Each row below holds a small network's activations on one input, seen along a few directions.
Each table varies a few parts of the input and shows all the possible inputs, shuffled.
Descriptions start from the smaller parts, as in this example, which fits no table here: one of 4 places along a line, together with either a single point or one of 11 places around a ring or (one of 3 separate values, together with one of 8 places around a ring).
Shared parts are said once, and a part with two or three values counts as separate values.
In the rows, 128 means zero.

Other details of the inputs shift rows strongly along two fixed directions, in all tables alike. That doesn't count.
To show where, the next rows are all for the same input, with only those details redrawn:
[141 126 134 122 114 141 138 136 119 145 116 119 134 127]
[ 86 130 115 154 115 111 144 118 147 127 110 110 162 135]
[ 49  88 105 166 114  63 186  74 195 155 126  71 231 181]
[ 91 126 117 151 114 111 147 115 148 132 113 108 164 138]
[145 132 135 122 114 145 132 141 113 140 114 124 125 121]
[141 123 134 121 114 138 140 134 121 147 117 117 137 130]
[152 122 138 115 114 143 139 138 115 151 119 119 132 129]
[154 124 139 114 114 146 138 139 113 151 119 120 129 127]

A family of inputs:
r1: [148 130 138 118 134 137 121 134 124 134 146 139 105 126]
r2: [106 181 123 158 139 138  85 145 119  75 128 159  83  96]
r3: [150 117 138 113 113 145 141 136 113 148 120 120 132 132]
r4: [151 102 138 105 137 118 136 115 135 149 150 124 125 140]
r5: [107 175 121 154 149 130  84 142 117  70 124 162  77  93]
r6: [139 126 129 106 110 142 127 145 113 133 119 123 124 123]
r7: [148 122 136 114 134 131 123 127 127 135 145 135 110 127]
r8: [147 120 131 119 134 137 131 128 125 136 150 139 123 132]
r9: [145 114 129 117 144 128 130 124 124 132 147 140 119 131]
r10: [154 122 138 113 114 144 139 139 114 151 118 120 131 128]
r11: [146 126 139 118 139 132 122 134 124 132 147 141 104 126]
r12: [ 84 121 112 140 112 111 142 118 146 121 117 109 161 139]
r13: [156 108 131 108 139 131 131 122 123 139 147 137 122 132]
r14: [156 123 139 113 111 142 135 142 112 149 119 118 130 129]
r15: [146 126 131 121 141 139 123 136 118 126 146 148 110 125]
r16: [ 71 166  97 172 137 123  99 129 137  68 120 158 110 100]
r17: [ 72 171 108 171 144 109  91 123 140  64 121 150 105 102]
r18: [136 128 131 117 111 135 130 142 121 138 116 117 133 126]
r19: [ 72 131  99 165 163  79 119  88 159 100 111 124 166 143]
r20: [153 116 139 109 144 127 125 127 124 137 147 137 106 129]
r21: [102 161 125 156 144 121 101 133 131  88 135 149 103 113]
r22: [138 123 130 110 108 134 131 141 119 138 119 116 134 130]
r23: [150  89 135 109 162 119 140  97 149 150 134 111 158 164]
r24: [140 122 132 113 113 144 137 137 115 139 119 123 129 125]
r25: [148 134 139 120 137 130 115 125 124 124 145 136 110 125]
What do these inputs look like to the network?
Answer: either one of 2 separate values or one of 8 places around a ring or (one of 3 separate values, together with one of 5 places around a ring)
Start at r6 and move only the place on the ring of 8, one step at a time. The first step leads to r12. Which rows follow, in order?
Answer: r24, r3, r10, r14, r18, r22

A family of inputs:
r26: [123 124 131 141 141 103 131 110 142 127 149 127 135 138]
r27: [ 56 171 100 175 145 113  93 126 149  64 119 156 100 100]
r28: [143 146 131 115 100 155 120 155 102 125 106 128 112 104]
r29: [175  89 152  99 138 117 154 102 140 177 165 110 150 164]
r30: [172 161 147 114 112 180 111 176  82 132 110 146  86  98]
r31: [150  73 148  95 104 109 178 110 141 198 124  72 189 178]
r32: [158  91 139  97  99 138 164 127 122 175 130 104 155 144]
r33: [180  74 147  83 144 119 156 109 132 172 167 113 151 167]
r34: [160 138 137 111 139 146 106 146 107 124 146 157  78 106]
r35: [ 47 145  97 171 103 106 136 120 154  98 100 114 162 121]
r36: [195 152 134 101 151 175  83 162  78 119  93 163  75  92]
r37: [185 151 149 109 136 157 101 151  92 126 145 159  72 104]
r38: [ 46 149  98 182 109 109 137 125 155 101 100 118 160 124]
r39: [175  82 154 100 143 115 156  97 147 177 164 104 156 170]
r40: [ 89 140 120 163 147  99 121 107 153 101 135 130 134 131]
r41: [ 82 141 107 156 144 104 112 119 142  88 135 143 129 124]
r42: [166 154 137 114 105 184 111 177  81 125 105 152  79  91]
r43: [ 43 151  99 185 111 105 138 122 158 102 103 115 166 128]
r44: [102 127 124 135 104 113 143 124 138 137 103  96 162 140]
r45: [136 161 124 136 143 160 100 143  94  97  89 152  96  95]
r46: [178 157 137 102 141 175  84 164  84 102 134 172  60  94]
r47: [ 79 127 108 155 103 117 147 123 146 123 109 113 159 130]
r48: [166  69 149  91 146 106 163  99 147 179 167 107 151 168]
r49: [ 38 139  97 174 103  87 142 109 166 106  99  94 184 136]
r50: [ 72 160 100 164 139 111 102 126 139  75 130 151 119 112]
r51: [151 136 136 117 144 138 109 142 112 117 144 154  82 109]
r52: [149 102 133 107 146 125 132 114 136 138 150 125 138 149]
r53: [169  74 149  90 146 118 156 101 147 177 164 109 144 165]
What do these inputs look like to the network?
Answer: either one of 2 separate values or one of 11 places along a line or (one of 3 separate values, together with one of 5 places around a ring)
List by row number the other inputs of the same sort as r28.
Answer: r30, r31, r32, r35, r38, r42, r43, r44, r47, r49

A family of inputs:
r54: [ 98 134 117 148 126 122 133 119 139 121 108 119 153 135]
r55: [136  90 131 121 120 116 170 106 142 167 140 107 176 158]
r56: [ 54 126  95 159 139  86 125  98 168  90 128 123 155 137]
r57: [173  93 142  93 123 131 151 124 119 174 133 111 144 144]
r58: [135 149 129 128 129 153 110 147 110 116 102 136 108 112]
r59: [ 30 112  88 176 140  67 153  82 188 105 144 111 200 160]
r60: [127 131 127 132 123 141 128 136 124 126 115 133 118 116]
r61: [101 149 126 156 150 121 111 120 142 100 129 140 108 119]
r62: [148 145 137 135 147 139 112 134 121 117 139 149  96 117]
r63: [126 141 134 126 116 129 120 139 123 121 124 123 119 120]
r64: [130 121 121 121 136 134 123 129 131 118 142 141 119 129]
r65: [122 146 123 131 121 133 116 143 115 115 118 137 108 108]
r66: [135 130 127 125 124 138 125 138 117 128 114 132 118 117]
r67: [129 130 130 123 120 131 130 139 120 131 124 132 116 119]
r68: [107 142 122 140 120 134 124 139 127 116 120 135 112 113]
r69: [142 122 123 108 139 128 109 131 117 117 135 137 111 123]
r70: [124 142 135 128 115 134 121 141 126 120 125 125 116 120]
r71: [153 148 131 115 129 152 105 150 100 120 102 138 107 109]
r72: [176  97 145  91 127 138 146 127 116 172 123 107 145 150]
r73: [107 140 115 132 139 135 107 132 134  96 129 147 105 112]
r74: [191  84 160  89 144 118 150 103 131 184 161 113 139 162]
r75: [131 146 133 131 111 137 122 139 120 122 130 131 121 121]
r76: [145 147 131 125 118 154 119 153 101 123 128 149  99 104]
r77: [169 105 152  99 111 134 148 132 124 168 146 110 139 146]
r78: [114  79 128 127 115  96 178  97 162 174 150  92 185 171]
r79: [181 109 143  98 123 151 141 131 107 165 128 119 141 143]
r80: [139 150 135 120 115 137 109 149 111 116 122 131 106 111]
r81: [ 82 130 109 160 122 113 138 116 148 116 116 123 150 130]
r82: [106 150 123 151 149 108 104 117 134  97 127 138 115 119]
r83: [126 153 127 152 147 130 111 129 123 103 138 151 110 116]
What do these inputs look like to the network?
Answer: one of 5 places along a line, together with either one of 2 separate values or one of 4 places along a line
The inputs of r56 and r73 match in every part but the place on the line of 5. If r74 is changed in the same way as r56 into r73, which row does it become?
Answer: r61
Change only the choice among 2 separate values in r59. List by row number the other rows that result.
Answer: r83
Change only the place on the line of 5 in r57. List by row number the other rows that result.
Answer: r55, r60, r66, r81
List by row number the other rows that have the place on the line of 5 in common with r57.
Answer: r65, r69, r71, r80, r82
Change only the place on the line of 4 in r75. List by row number the other rows that result.
Answer: r55, r76, r79

A family of inputs:
r84: [ 67 172  63 173 145 158  80 147 117  46 100 195 115  90]
r85: [ 36 137  96 193 137 104 156  93 163 106  82 122 174 120]
r86: [137 125 119 133 135 163 131 141  93 126  94 139 132 102]
r87: [166 199 158 128  98 166  84 169  90 118  83 117  68  87]
r88: [ 54 175 107 168 157  79  76  97 173  49 144 135 102 116]
r89: [155 183 158 161 130 170 101 142  99 117 116 148  82  93]
r90: [ 47 148  80 179 123 133 124 113 133  74  88 144 185 110]
r91: [107 154 118 141  36 111 151 172 102 116 204 175  52  62]
r92: [130 130 121 104 102 143 113 157  95 137  63 110 137 110]
r93: [135 106 151 161 150  79 175  88 173 176 199 105 196 205]
r94: [ 43 156 132 198  99  46 149  99 185 123 117  54 220 173]
r95: [148 108  89  70 148 129  93 126 114  90 140 156 118 130]
r96: [226 112 179  57 155 113 128 118 121 169 211 111 114 163]
r97: [158 181 146 147 133 178  99 163  98 114  92 160  66  73]
r98: [ 46 117 107 208 152  62 162  60 217 135 160 105 191 177]
r99: [120  67 136 107 102  89 178 100 155 191  81  61 194 178]
r100: [121 218 150 197 129 145 101 150 102  87 126 150 102 101]
r101: [156 143 124  79 166 150  75 151  93  73 118 176  35  87]
r102: [219  57 133  48  84 143 174 130  96 206 112  76 205 177]
r103: [160  17 128  42 164  81 164  72 147 179 172  90 191 195]
r104: [170 115 163 101 105 131 136 144 121 184  92  81 131 135]
r105: [188  77 162  29  34 237 171 220  96 171 195 127  66 121]
r106: [229  96 173  42 161 146  99 136 108 155 159 143  63 120]
r107: [139  89 142 149 161 115 155 104 161 166 150 131 138 154]
r108: [130 104 108 126 157 142 136 123 121 134 126 158 132 132]
r109: [ 43 142  87 185 163 115 118 111 156  85 104 161 118 117]
What do these inputs look like to the network?
Answer: either one of 2 separate values or (one of 4 places along a line, together with one of 6 places along a line)
